Each row below is a small network's average activation on inputs in which a field has the value named, seen along a few directions.
Related values have similar rows: they may be neighbours, one step apart, or belong to one group.
Random noise pushes rows far along 5 fixed directions. That doesn't count. These rows show it; they differ only by the noise:
[-137  192  225   11  309  113 -273 -254 -222 -122 -275  180  417  107
   29  559 -330]
[-104 -225 -239  -99  110 -178  -75  -41   -8  302  370   30 -341 -267
   16 -390  531]
[-195 -224 -182 -217  423  483 -464  -78 -166    1   83  179  289 -342
   80  361  538]
[ -96  -10  115  174 -189 -260  129 -127  -31  -18  -19  -90 -134   -9
  -57 -148  -74]
[ -74  111  194  -69  510  258 -417 -262 -108   70 -188  105  427   61
  177  332  -35]
[ 125  -34  561  475  197  338 -222 -327  397  201 -277 -635  419  239
  446 -438  190]
[-243   48 -367 -733  377 -122 -246  -14 -512   -5  125  725 -153 -357
 -216  414   52]


N, 12 values:
n1: [ 164   50  -96 -379  949  558 -737 -224  201  384   18   68  327 -260
  260  372  636]
n7: [-130   74 -630    5  131 -130  -51  176 -250  157  344  451 -247 -421
 -328  450  172]
n3: [ -45 -143 -198  214    9  212 -120  101  -26  122   91   21  229 -150
   64  -68  309]
n8: [ 254   58 -251  191  257 -854  -20 -104  278  591  594 -166 -504  187
  155 -452  -87]
n5: [  23 -113  116 -126  207  350  -83  154   97  363   49  202  106  122
  181 -259  253]
n9: [-168  428  -74 -106 -288 -132  287  188 -313 -310   -3  494  208  287
 -225  869 -794]
n2: [ 225  -30 -391 -815  368   90   42   52 -141 -148   35  321 -343   33
   -2 -173  -89]
n6: [ 299  -51 -140 -570 -233  632  -39  365   24 -167 -450 -149  156 -337
   61 -239  324]
n11: [ -74 -213 -217 -326  -90 -324   97   33 -177  156  285  -12 -475 -364
  -89 -585  455]
n10: [ -87   72   82 -334 -192  -46   93  207  -87 -408  -50   88  -97  120
 -139  172 -186]
n12: [ 379  251 -198 -507  440   -1 -142  188   68  284   65  323  -26  355
    6  -87 -378]
n4: [-319 -359 -194 -365  243  348 -163  196 -170 -181  264  485  -24 -333
  -81  431  493]
Each value of N is a pair of two hidden parts, and every pair occurs once (6 first parts, 2 second parts).
Changing only the second part turns n8 into n6. n2 has the same second part as n8; what does that change turn n2 into?
Answer: n12
Changing only the second part turns n9 into n10. n7 has the same second part as n9; what does that change turn n7 into?
Answer: n1

K, 19 values:
k11: [ -45 -147  356  183 -156  371   95 -125  -46 -334 -348 -497  378   17
  182 -187   67]
k17: [  16  129  189  350 -131 -243   87 -244   31  -75 -174  -98   73  -14
 -128  365 -255]
k5: [ 217  119 -134 -330 -264 -246  123   40   61  184 -114    4 -335 -298
  -54 -473  128]
k1: [ -75  203   83 -360  387 -104 -273 -186 -268 -192  -79  227   45  -17
    2  362 -211]
k13: [  80 -265  -17  -34 -217  330   31  277  172 -104  339 -239 -105  -78
   25  -66  216]
k3: [ -80  135  374 -125   28  294  -35  -79 -188 -289 -509  127  439  106
   72   53 -281]
k8: [ 157  269  600 -305  334  283   91  -35  296  238 -405  -91  194  334
  339 -445 -176]
k14: [  15   13  -11  235  301 -495  -56 -285  123  338  252  -49 -261   60
    5   11   88]
k2: [ -86   -9   97 -211  222   19 -146 -219  -32  -37 -110 -111   87   15
  122 -223   35]
k6: [-120  -44 -137 -373  -57  103  139  142  -44  112  170  365 -284 -231
  -76 -338  255]
k4: [ 133  332  269   45  -33  -50  -39 -178   11 -140 -506   32  216  -46
  -94  352 -469]
k19: [  66  146  249  -38  460   94 -156  -69  179  260  172   89  154  388
  281   73    7]
k10: [ 301 -159  -36  432  402  169 -280    1  503  465  247 -453  142  410
  374 -376  287]
k7: [-171 -121  128  500  143  180 -234 -112   94  256  155  -22  248  168
  135   54  170]
k9: [ 235  562  157   86  199 -215  -95 -119  -24  134 -303   13  296  415
  100  101 -828]
k16: [ 134  -23  106  133 -614  295  242  243  155 -490 -631 -362  146 -193
  -95 -178  -63]
k12: [-163 -271   -9   61 -196   54   66   -6 -194 -102  -10  -46  -19 -133
   79 -169  106]
k15: [ 159   90   31  461  268 -383  -38  -92  315  523  386 -227  -81  692
  168 -102 -112]
k18: [ 124 -112 -377 -288 -155  177   22  264  -98 -128   56   87 -121 -201
 -146  -48  162]
The values of K form a ring.
Going along K from k7 by way of its neighbour k6, in what order are k13, k8, k9, k16, k12, k18 met?
Answer: k8, k13, k18, k9, k16, k12
Which values are neighbours of k2? Give them in the order they are listed.
Answer: k11, k1
Which values are neighbours of k4? Give them in the order they are listed.
Answer: k17, k5

G, 10 values:
g10: [-100 -385 -282 -307  102  476 -172  211  -33 -159  209  156   57 -177
   51  173  520]
g9: [  42  -86 -301 -534 -308  171   43  201 -163 -290 -257  224 -119 -509
 -246   32  195]
g1: [  91  -87 -389  -66  -34 -111   77  164   85  118  366  108 -303  -50
  -95   -8  132]
g5: [ 113  133 -157 -413  308  143 -198  -26  -70  -29 -142  120   22 -143
  -10  141   71]
g2: [ -47  -57  246  215  300 -242  -41 -187  135  350  246  -63  -94  208
  181 -183   49]
g8: [-117  135  -25  478  -62 -364  180    8 -137   80  233  241  -64  399
 -142  263 -530]
g6: [ -74 -104 -116 -160 -249 -281   85   28 -189  -82  -59  -27 -175 -266
  -97 -229  120]
g4: [ -55   36  -12  -97  134  -59  -47 -158  -94  -18   18  -63  -78 -161
  -71  -37   75]
g3: [  43  135  -64  460   91 -126  -64   31  146  334  311  -23  105  204
   -9  272 -112]
g7: [ -63   30   90 -140   84 -312   64  -44   46  379  188   13 -317   28
  185 -715  215]
The values of G form a network in which each value has 3 neighbours.
Which values are neighbours of g8? Give them in the order they are listed.
Answer: g10, g3, g7
Which values are neighbours of g4? Give them in the order they are listed.
Answer: g5, g2, g6

F, 9 values:
f3: [ 379  315  301   19 -113 -182  131 -161  366   37 -485 -392  -97   -9
  228 -581 -299]
f4: [-181 -265  147  462  158  -51  -90 -200  196  392  294  -95 -119   -7
  117 -203  602]
f2: [  52 -108 -276  233 -506 -629  421   22  -64 -415  136 -252 -508  -46
 -466  206 -275]
f1: [  94  443  577  612  -53  344  163  -97  265 -214 -344 -259  495  714
  141  400 -760]
f9: [ 143  -27  -53 -340  196  114   30  207 -164  105 -117  414   14  130
   67 -135 -306]
f8: [-158 -218  362  389 -238 -213   86 -105   55   21  114 -340  118   45
   32  -70   -3]
f7: [ 328  313  325  717  -33  -31 -180 -221  369  471 -291 -674  407  234
  143 -403  -46]
f5: [ -20 -256 -655 -402  699  181 -577  227  120  665  863  347  -74  -27
  265   64  936]
f6: [-126 -309  189 -319 -167  592   81  -45   35 -344 -250 -333    8 -304
  310 -814  529]
The values of F form 3 separate groups.
Which other values are in the same group as f5? Give them in the order they are listed.
Answer: f1, f9
Which other values are in the same group as f7? Give them in the order they are listed.
Answer: f3, f2

B, 11 values:
b1: [  96    2  -23 -491  634  505 -319   73   39  132   17  198  311  283
  449   -4  139]
b2: [ 288  508  251 -274  -99 -307  167  111  125  190 -440  144 -105  428
  136 -504 -533]
b9: [ 322  312  132 -211  435  179 -420 -118  226  101 -421    7  382   42
  179   43 -189]
b8: [  54 -402 -257  223 -431   57  270  279  284  265  476 -234 -319  -63
    7 -500  596]
b5: [ -78 -305   96 -240  377  200 -262 -120 -213   78  -87  105  119 -237
  147 -132  240]
b6: [  32  -70  208 -686 -374   82  449  270  -33 -466 -158   57 -306   65
 -104 -471 -322]
b4: [ -17 -262   16  528  -36  369 -196 -305  221 -186  -70 -430  208 -120
   38  296  452]
b3: [-269  113   -3  226  -43 -362  131 -203 -159  -20  188   97 -166 -156
 -224  484  -38]
b7: [ 351  236 -128 -789  573  540 -330  160  -43  172 -367  206  155 -165
  184 -139   92]
b10: [ 148  392  167  -62  135 -302 -119 -156  -38  -10 -253  -77  145  111
 -131  191 -507]
b11: [-209   29  252 -383  467  223 -319 -204 -177  310   -8  168  191 -123
  279 -435  271]
The values of B form a line.
Going along B from b6 by way of its neighbour b1, in what order are b2, b5, b4, b3 met?
Answer: b2, b4, b3, b5
Which values are neighbours of b9? Give them in the order they are listed.
Answer: b7, b10
